Each row has a name. After each piece below comes the name of the row it's from, unless a question asks for something else. Each question is about the rows just above it. Places in a row count from 1.

[138 112 117 143 142  90  96  92 111 147 120 146 132 132 141 128 104 132
 121 137 134 111 112] : mag
[132 123 129 141 117 114 115 118 112 149 110 140 141 144 142 130 111 145
 116 143 151 129 150] : seze
[112 163 140  77  88 183 173 173 158  85 153  96  90  88  80 110 162  94
 108  77  88 149 110] : lege
[124 132 134 111  99 156 154 153 143 100 142 106 107 112  99 131 151 108
 125 106  98 135  99] : Tebu
[139  90 121 175 156  45  55  81  93 169 101 158 170 176 175 120 101 187
 169 172 167 110 161] : bem
[143 150 103 197 167  91 101  94  91 177 152 158 162 179 194 162  91 159
 148 191 171  89 140] : misa
[143 113 138 151 157  70  77  98 108 155 108 160 176 159 148 120 108 131
 161 191 166 135 169] : vebo
[129 146 131 100 112 152 146 144 145 104 144 121 117 101  95 122 139 102
 109 102 104 137 105] : lurag
[143 113 138 151 157  70  77  98 108 155 108 160 176 159 148 120 108 178
 161 157 166 135 169] : Paru
q: [132 123 129 141 117 114 115 118 112 149 110 140 141 144 142 130 111 145
 116 143 151 129 150] -> seze
Where in the named rows is [178]? -> Paru, 18
Shuffled seze with one entry gone: [145 112 115 151 114 141 110 130 111 117 150 144 141 129 142 123 140 129
 143 118 132 149], missing -> [116]

[118 170 152  64 142 164 148  82 101  98] -> tovo
[118 163 138  77 119  94 151  93 162 109] -> lege
[140  88 110 101 105 163 100 170 169 163] -> Paru
Row and place of [169] in the named rows: -> Paru, 9
lege without one entry, shuffled: [109 151 138 163 162 119  94  77  93]. Gone: -> [118]
Shuffled lege with one entry gone: [109 119 138 151 162  93 118  94  77], missing -> [163]
[162] is at row and place -> lege, 9
Which entry of Paru is missing from [ 88 169 140 163 163 110 105 101 170]? -> [100]
Where in the named rows is [100]? -> Paru, 7
Which entry of Paru is missing from [140  88 105 163 170 163 110 101 100]? -> [169]

[174 168 136 134 166 105 121 113 167 123 112 120 158 141 140 122 138 150
 128 115 149 135 147] = Pupo
[175 149 139 127 159 115 124 123 195 142 113 133 145 142 162 156 142 171
 138 129 176 140 146] = bem
[148 145 107 119 144 134 123 130 196 161 108 143 121 147 172 139 139 159
 146 139 177 127 138] = misa
bem without one entry, shuffled: [129 142 149 175 156 171 195 138 176 146 124 142 127 159 133 145 115 162
 113 142 123 139]. Gone: -> [140]
Row and place of [129] in the named rows: -> bem, 20
Which entry of Pupo is missing from [141 123 115 120 136 166 138 149 121 105 140 134 147 112 113 174 122 135
 168 150 158 128]? -> [167]
Pupo without one entry, shuffled: [168 141 112 128 174 150 113 167 115 166 135 147 140 138 105 121 122 134
 158 149 120 123]. Gone: -> [136]
Which entry of misa is missing from [147 134 143 130 177 145 144 139 139 172 138 161 139 127 123 108 148 121
 119 107 159 196]? -> [146]
Row and place of [105] in the named rows: -> Pupo, 6

[203 131 166 196 195] -> lege
[199 171 167 128 129] -> lurag
[133 106 101 194 130] -> seze
[203 107 166 130 196] -> Pupo
[198 169 170 131 132] -> mag
[198 104 166 132 133] -> Paru
[203 107 167 130 195] -> pida
[203 107 167 130 195] is in which row? -> pida
Row and place of [106] in the named rows: -> seze, 2

[168 173 174 173 150]  pida
[129 120 133 119  97]  mag
[134  84 114 194 141]  lege
[105 140  61 119 129]  vebo
[167 150  60 195  63]  misa
[183 139 112 155  64]  lurag
[141] is at row and place -> lege, 5
[105] is at row and place -> vebo, 1
Where in the named rows is [133]? -> mag, 3
lege without one entry, shuffled: [141 134 114  84]. Gone: -> [194]
Which entry of mag is missing from [ 97 129 133 120]? -> [119]
[61] is at row and place -> vebo, 3
Which entry of lurag is missing from [ 64 112 155 139]? -> [183]

[114 131  79 206  51 115  46 147 117 132 190 178 134 169 109 163  57 141
 183 102 115 179 112 129 111  56 200 170 116 175 176 129  99  95 122 144
  79 195  55 105 114 175  66  80 171  95  66  55 175 205  81  60  69 153
 189 110 126]  lege
[160  72  79  48  54 196 126 200 112  73 116  98 141 115 177  97  87  59
 195 185 171  90  81 146 120 120 124 202  86  74  75 199 191  83 180  97
 114  51  67 177  62  56  87 191 122 170 191  64  60 179 152 185 163 113
 104  73 151]  vebo
[139 163 173 106  72 128 170  85 189 142  65  70 155  76 163  92 192 208
 179 140  98  74 178 136 210 199 157 121 175 159 160 123 171  77 139  70
  61 150  61  54 113 171  55 112 187  77 142  45 148 156 113  99  53 149
  69 133  63]  mag
[132 131  79 206  51 115  46 147 117 147 190 178 134 169 109 163  57 141
 183 102 115 179 112 129 133  56 200 170 116 175 176 205  99  95 122 144
  79 195  55 105 114 175  66  80 171  95  66  55 175 205  81  60  69 153
 189 110 126]  Paru
[141  98 116 209 128 118 134 183 122  93 208 139 186  78 137  89  99  78
 202  51 200 130 202 182 192 154 165 163 117  51 120 157 139 112 210 129
 140  73  91 163  94  94 111  52  94 141 185  88  77  59 149 145  50  86
  92  99 184]  misa
[203  98 105 201 119  81  94 209  54 117  83 130 148  92 155 156 127 207
 184 191 170  50  77 197  46  76 146 158 118 197  63 181 181 101 128 145
 198 202 105 154 110  64 149  85 209 114 158  90  47  99 119 205 110 146
 192 180 103]  Pupo
q: [132 131  79 206  51 115  46 147 117 147 190 178 134 169 109 163  57 141
 183 102 115 179 112 129 133  56 200 170 116 175 176 205  99  95 122 144
  79 195  55 105 114 175  66  80 171  95  66  55 175 205  81  60  69 153
 189 110 126] -> Paru
Where in the named rows is [91]? -> misa, 39
Which entry of Pupo is missing from [209  81 203 119 158  85 105 181 154 202  90 105 149 110  47  63 180  98
  83 156 205 207 198 146 209 181 127 148 114  54 117 128 119 103 170 192
 197  76 118 201 130 101 184  50  94 145 191  77 158 110 155  92 146  64
 197  99]? -> [46]
Which entry of misa is missing from [141 186 111 192 208  91 202  92  98  94 118  89 182  50 130 141 129  51
 183  99 122 202 154  59  94  52 137 185 120  88 163 117  93  78 145 210
 157  77 140 134 139  99 200 128 139 209 165  86  51 112 184  73  78 163
  94 149]? -> [116]
Shuffled Paru with one entry gone: [110 116 147 153 183  51 115 109  57 175 169 133 147  81 189 179 171 163
 195 114  60  69  99  95 105  66  56 132 126 205 117 141  79 206  66 175
 115 112 190 178 170 122  95 176 205  55 175 134 144 200 131 129  46  79
  55  80], missing -> [102]
Where in the named rows is [121]? -> mag, 28

[139  83 119  98 187 147] : bem
[ 47 211  99 135 114 153] : misa
[169 113 118  63 128  78] : Tebu
[118 173 152 190 104  84] : vebo
[195 208  85 114  97 101] : lurag
[153 189 172 113 165  44] : tovo
[172 109 204  98 200 127] : seze
[ 68 129  98 102 197 104] : Pupo
[182 167 105 205 101 173] : pida
[118 103 152 190 104 196] : lege
[187  65 104 139 173 140] : mag
Shuffled lurag with one entry gone: [101 208  85 195 114], missing -> [97]
Which entry of lege is missing from [190 103 118 196 152]? -> [104]
Where in the named rows is [208]? -> lurag, 2

[144 117 142 120 122 131  77 158 136 129 176 124  66 158 182  68  67 112
 145 102  97 151 125 126 108 120 168 141 187 123 143 165 106 140 158]  bem
[147 109 144 136 137 150  84 157 153 124 188 143  90 151 179  48 129 117
 155 142  74 145 107 124  83  88 184 132 200 112 107 158  99 139 142]  misa
[161 130 114 107 122 137  70 145 144 145 169 130  93 186 207  79  90 112
 147 133  95 151 139 141  90 100 173 102 170 134 112 168 120 132 154]  mag
[148 133 123 122 123 146  72 126 129 134 169 155  94 166 195  64 122 104
 152 114 107 134 129 121  81 102 175 117 176 110 125 175 121 133 147]  Paru
bem without one entry, shuffled: [182 187 176 165 117 131 120 144 142 136  77 112 120 158 143 102  66 106
 124 122 168 123 158 129 141 140  97 125 126 158  67 145 151  68]. Gone: -> [108]
bem without one entry, shuffled: [120 106 117 142 136 158 140  97 102  77 124 125 182  67 151 122 141 145
  68 129 112 120 187 168 176 165 143 158 158 108 123  66 131 126]. Gone: -> [144]
q: [144 117 142 120 122 131  77 158 136 129 176 124  66 158 182  68  67 112
 145 102  97 151 125 126 108 120 168 141 187 123 143 165 106 140 158] -> bem
Where in the named rows is [109]? -> misa, 2
misa without one entry, shuffled: [147 124 136 155  74 139 109 179  90 150  88 184 144 137 142  84 132 117
 145 112 151 157  48 200 124 143 153 188  99 107 107 142 158  83]. Gone: -> [129]
bem without one entry, shuffled: [ 97 102 145 141 129 136  66 106  77 158 142 124 125 158 126  67 108 143
 151 182 187 144 120 158 122 117 176 168 140 123 165 120 112 131]. Gone: -> [68]
q: [147 109 144 136 137 150  84 157 153 124 188 143  90 151 179  48 129 117
 155 142  74 145 107 124  83  88 184 132 200 112 107 158  99 139 142] -> misa

[ 97  96 182  38]  bem
[165  51  88  89]  seze
[218 168 122  46]  pida
[139 116 109 140]  vebo
[203  43 182 210]  lege
[175 135  38 123]  Pupo
Shuffled seze with one entry gone: [ 51  88 165], missing -> [89]
[140] is at row and place -> vebo, 4

[124 170 164 114  94] -> pida
[173 159 149 100 107] -> lurag
[132  80  84  79 207] -> seze
[155 152 132 100 110] -> lege
[126 174 162 119  76] -> Tebu
[163 163 140 115  80] -> Paru
[ 86  96 107 114 176] -> vebo
[109  90  90 154 155] -> misa
[128 175 167 125  71] -> Pupo
[148 171 157 121  78] -> tovo
[ 77  94  98 117 160] -> mag
lurag without one entry, shuffled: [100 149 159 107]. Gone: -> [173]
[174] is at row and place -> Tebu, 2
Shuffled misa with one entry gone: [154  90 109  90], missing -> [155]
seze without one entry, shuffled: [ 84  79 132 207]. Gone: -> [80]
[207] is at row and place -> seze, 5
Row and place of [76] in the named rows: -> Tebu, 5
Row and place of [176] in the named rows: -> vebo, 5

[128 108 132  50 158  58  92 115  58 158 112 208 159 171 131 163 143 160
 120 103 170  80 101 101 206 114 101 116 201 150  97  87 134 159 154 131
  58 174  92  46  66  77 153  77 206  81 191  52  80 102 118 198 173  73
  62] : mag
[ 47 170  59  47 162 198  61  70  90 120 182  84  66 177 201  65 204  93
  67 172 173 109 188 152  51 112  58 153 133 160 168  52  73 191  73 195
  82 134 172  92 204  60 189 137  62  89 108 155 144 113 133  78 114 151
 121] : Paru
[128 108 132  50 158  58  92 115  58 158 112 208 159 121 131 163 143 155
 120 103 170  80  67 147 206 114 101 165 201 150  97  87 134 159 154 107
  58 148  92  46  66  77 153  77 206  81 191  52  80 102 118 198 173  73
  62] : tovo
[191 187  73 130 202  87  88 192 160  52  59 124 151 178  80 168  90  98
 105 191 155  66 123 142  47  57 174 177  68 209 192 102 114 175 145  56
 121  88 171 198 124  84 139 120 119  82  65 198  50 190 151 136  75 105
  49] : Tebu
[142 162  60 122 158 191 145 138  62 200 159 207 128 208 171 132  77 163
  85 199 162 164 129  50 181 189 108 138  78 200 202 198 130  47  68 176
 158 185  52 179 136  82 136 102 120  77  70 136  64  46 137 175 189  53
 122] : bem
Which row holds [ 47 170  59  47 162 198  61  70  90 120 182  84  66 177 201  65 204  93
  67 172 173 109 188 152  51 112  58 153 133 160 168  52  73 191  73 195
  82 134 172  92 204  60 189 137  62  89 108 155 144 113 133  78 114 151
 121]? -> Paru
[128 108 132  50 158  58  92 115  58 158 112 208 159 121 131 163 143 155
 120 103 170  80  67 147 206 114 101 165 201 150  97  87 134 159 154 107
  58 148  92  46  66  77 153  77 206  81 191  52  80 102 118 198 173  73
  62] is in which row? -> tovo
[195] is at row and place -> Paru, 36
Which entry of mag is missing from [132 206  77 128 131  80  77 191 101  50 116 108  62 201  66 158  58 115
  46 112 114 159 170 143  92  92  97  52 163 174  80 206 120 154 118  81
 101 158  58 173  73 134 160 103 101 171  58 208 150 153 159  87 198 131]? -> [102]

[137  70 115 200 190 120  87 141 203 203 112 201 208 174  73 133 158 117
 185 118  51]  tovo
[ 85 142  89  75  58  93  80 134  90  81  47 186  74 192 140 207 215 141
  65 100  88]  pida
[ 93  76 137  73 170 100 170  54  56 115  69 141 170  86 142 154 206  83
 197  81  43]  bem
[132  53 207 130 132 163  96 137  74 151 174  64 205 185 150 197 108 103
 178  54 206]  seze
[ 87  47 157  49 116  93  90 189 124 191 174  63 123  91 164 205 217 156
 166 178 167]  mag
[129 161 115 166  54  95  52 114 157 130 151 103  70 115 109 139 169 128
  62 159 136]  vebo
[187  98 124 116  61 204  56  88 197 103  84 101  70  53  94 130 112 196
  78 140 156]  Tebu
[ 72  57 121 171  98  57  72 110 177 165 113  84 175  52 183 132  96  68
  99  72 106]  Pupo
[215] is at row and place -> pida, 17
Where in the named rows is [113]? -> Pupo, 11
Row and place of [208] in the named rows: -> tovo, 13
[165] is at row and place -> Pupo, 10

[ 89 115  62 114  83  84 189]  vebo
[184 173 111  92 183 171 172]  Paru
[161 157  60 147 211  98  99]  misa
[ 89 115 164 131  48  84 189]  tovo
Which entry of Paru is missing from [111 183 173 172  92 184]? -> [171]
[99] is at row and place -> misa, 7
Which entry of vebo is missing from [114 189  89  83 115  62]? -> [84]
Which entry of Paru is missing from [171 183 173 111 172  92]? -> [184]
[183] is at row and place -> Paru, 5
Shuffled tovo with one entry gone: [ 48 115  84 131 164 189], missing -> [89]

[101 126 177 161] : bem
[108 125 175  89] : Tebu
[150 130 110 113] : lurag
[130 131  51  98] : lege
[109 152 141 151] : mag
[101 126 175 161] : Pupo
[ 70 165 112 106] : pida
[150 130 174 173] : misa
[101 126 175  70] : Paru
[182  92 140 139] : tovo
[151] is at row and place -> mag, 4
Where in the named rows is [173]? -> misa, 4
Where in the named rows is [109]? -> mag, 1
Shuffled mag with one entry gone: [141 151 109], missing -> [152]
Where in the named rows is [51]? -> lege, 3

[118 112 118 164 105 125  75 133  64 110 114 158 134 105 143 134 122 132
 145 123 153 115 114 129 118 166 137 115 136 104 164 165 134 138 117 164
 116 149 118 128 117 130 131 116  96 111 120 117 118  91 105 111 138  87]  mag
[113 115 117 152 110 100 139 152  94 136 105 139 102 152  98  97 126 143
 171 132  88 116 117 129 136 147 149 121 138 101 158 163 122 157 121 126
 131 155 118 137 138 128 160 183 160 131 117 149 103 120 155 108 126 131]  bem
[142 128 137 122 141 148 102 105 137 121 144 114 155  93 152 157 129 112
  95 120 167 140 138 123 117 131 121 129 128 147 117 105 135 108 128 143
 125 110 134 122 112 140 104  72  86 121 138 107 138 116 101 150 132 116]  tovo
[119 111 122 165 101 118  89 139  61 111 119 151 129 115 140 126 124 137
 149 123 147 117 120 134 122 166 140 115 135 105 167 169 129 138 117 164
 118 150 115 131 122 127 135 124 105 109 119 125 108  91 103 105 136  92]  lege
[119  76 122 165 101 118  89 139  61 111 119 151 129 115 140 126 124 137
 149 123 147 111 109 134 122 166 140 115 135  92 167 169 129 138 117 164
 118 150 115 131 122 127 135 124 122 109 119 125 108  91 103 105 136  92]  Paru
Row and place of [75] in the named rows: -> mag, 7
Shuffled Paru with one entry gone: [125 115 108 118 129 126 122 150 149 111  92 119 123 136 167 101 135 139
 119 165 129 109 131  89 124 124 169 122 115 137 151 119 115 147 134 105
 122  76  92  61 140 135 117 127 166 122 103 138 140 164 118 111 109], missing -> [91]
Shuffled lege with one entry gone: [123 164 135  92 115 122 138 150 139 151 167 126 124 129 117 129 119 109
 137 119 166 111 131 122 119 149 135 103 108 115 125 122 101 117 127 105
 120  89 115 136 140 140 165 105  91  61 111 105 124 169 118 118 147], missing -> [134]

[159  94  99  96 103 118 109  96] = pida
[171  70  94  59  72 131 117  82] = seze
[118 121 116 133 145  93 121  90] = tovo
[137 141 119 144 123 144 138 172] = lurag
[119 141 119 144  95  93  96 113] = Paru
Row and place of [82] in the named rows: -> seze, 8
Shuffled lurag with one entry gone: [138 141 144 123 119 144 137], missing -> [172]
Shuffled Paru with one entry gone: [119 144  95 119 141  93 113], missing -> [96]
[117] is at row and place -> seze, 7
[171] is at row and place -> seze, 1

